A small network was shown many inputs. Here are its activations along a few directions, one row for each input.
In each table, some parts of the input vary, and every possible input appears once, in random order.
Descriptions start from the smaller parts, as in this example, which fits no table here: one of 3 separate values, together with either a single point or one of 9 places along a line or (one of 5 places around a ring, together with one of 6 places along a line).
Shared parts are said once, and a part with two or three values counts as separate values.
In the rows, zero is written as 128.

Other details of the inputs vary at random and push rows far along two fixed directions, the same in every table; ignore that.

Table:
row 1: [170 112 146 135 149 128  88 175 137  91 120 153 141]
row 2: [ 70 175 172 151 122 170 245 138 120 163 118 118  82]
row 3: [ 98 117 216 157 149 177 217 223 142  96 105 149  59]
row 4: [ 98 171  61 111 108 110 146  33 104 203 150  78 164]
row 5: [100  94 191 148 105 152 172 163 174  94 128 168  84]
row 6: [132 121  81 106 129 106  99  94 117 152 143  95 155]
row 7: [148 140 104 137 123 101 119 104 119 155 152 114 168]
row 8: [127 168  67 140 113  95 152  58 114 213 184  71 193]
row 9: [133 122  52 100 119  81  87  59  99 161 157  89 175]
row 10: [153 122  77  87 133 113  34  92 111 110 104 127 144]
row 11: [170  83 104  96 149 109  28 147 122  75 107 140 134]
row 12: [107 151  59 114 112  95 154  47 103 208 170  63 170]
row 13: [ 72 177 167 154 131 179 240 144 130 166 117 111  79]
row 14: [168  74 139 100 151 117  35 179 117  45  98 165 109]
row 15: [141 116 153 110 148 154  82 173 128  71  79 160  92]
row 16: [189  93 146 126 148 112  36 182 124  57 114 171 135]
row 17: [151 112 132 104 151 146  60 159 130  73  80 155 104]
row 18: [137  97  93  98  93 114  48  68 162 102 119 156 139]
row 19: [ 97 145 140 164  81 127 213  83 169 183 173 124 149]
row 20: [119 145 202 175 142 160 210 199 142 124 126 145  99]
row 21: [109 153 186 175 130 143 224 168 126 147 145 134 115]
Description of these inputs: one of 3 separate values, together with either a single point or one of 6 places along a line.
Question: The inputs of row 9 and row 21 match in every part but the choice among 3 separate values. If row 3 is changed in the same way as row 9 into row 21, which row does it become?
Answer: row 1
Question: Change only the place on the line of 6 in row 13. List by row number the other rows that result.
Answer: row 2, row 4, row 10, row 15, row 17

Table:
row 22: [ 81 172 126 153 104 141 229  81 138 199 158 100 133]
row 23: [156 106 100 103 123 101  45 103 126 100 117 147 146]
row 24: [110 144 117 149 120 113 189 112 122 182 172  89 148]
row 25: [141 144 101 136 121 103 119 101 112 158 160 109 164]
row 26: [126 137 152 124 154 155 143 166 120 113  94 135 100]
row 27: [183  65 125 100 138 103  16 156 138  56 112 168 141]
row 28: [124 133 189 159 127 156 182 177 156 116 118 154 105]
row 29: [ 87 126 236 153 158 193 235 238 132  89  84 154  36]
row 30: [115 157  87 137 103 102 164  62 120 192 165  94 174]
row 31: [104 152 112 129 116 131 147  91 118 157 136 111 120]
row 32: [149 145  66 129 123  95 104  78 124 176 165  89 190]
row 33: [120 133 127 129 124 144 118 124 140 123 121 132 113]
row 34: [147  89 106 103 125 111  66 118 135  94 120 143 141]
row 35: [116 105 159 125 131 150 125 163 133  87 112 151  85]
row 36: [163 110 116  92 152 121  38 149 106  77  86 144 124]
Question: Describe the family of inputs behind these rows.
Answer: one of 3 separate values, together with one of 5 places along a line
Question: The inputs of row 34 and row 24 match in every part but the place on the line of 5. If row 22 is changed in the same way as row 34 into row 24, which row does it become?
Answer: row 32
Question: A walk changes only the place on the line of 5. It starts at row 36 and steps to row 31. List the rest of the walk in order.
Answer: row 23, row 30, row 25
Question: Change only the choice among 3 separate values in row 27. List by row number the other rows that result.
Answer: row 28, row 30

Table:
row 37: [ 90 158 174 171 150 182 181 199 133 112  98 154  87]
row 38: [109 133 123 140 128 157  94 147 132 121 122 125 121]
row 39: [217  83 145  91 177 117  22 198 126  53  82 162 130]
row 40: [126 151  76 117 134 109 106  97  77 165 149 103 172]
row 41: [126 124 101 110 106 106 105 105 102 131 135 107 110]
row 42: [112 130 191 138 124 158 211 174 150 126 118 123  70]
row 43: [171  54 120 140 153  76  64 173 155  49 151 140 145]
row 44: [115 142  85 129 110 126 117  55 141 163 137 107 142]
row 45: [ 85 147 210 148 137 165 202 197 118 110 127 140  75]
row 46: [135 140  75 101 132 103 112 109 121 157 133  94 171]
row 47: [173 144 121 170  82  80 132  77 144 184 218 122 208]
row 48: [187  88 135 108 177 119  15 182  80  40  92 169 113]
row 49: [ 90 120 181 132 114 144 185 126 130 119 117 168 102]
row 50: [161  78 117  91 119 109  53 118 150  81  87 168 152]
row 51: [ 77 162 164 143 105 154 246  92 113 176 165 107  96]
row 52: [112 138  82 120  95 120 131  48 144 164 132 124 160]
row 53: [111 122 199 156 132 181 167 208 160  92  84 166  47]
row 54: [154 171  52 115 144 105 111  61 115 169 128  94 169]
row 55: [138 112  85 105 106 107 100  74 131 154 125  97 155]
row 56: [ 72 163 125 135 132 141 205 119 137 196 159  90 133]
Question: Describe the family of inputs behind these rows.
Answer: either one of 2 separate values or (one of 3 separate values, together with one of 6 places along a line)
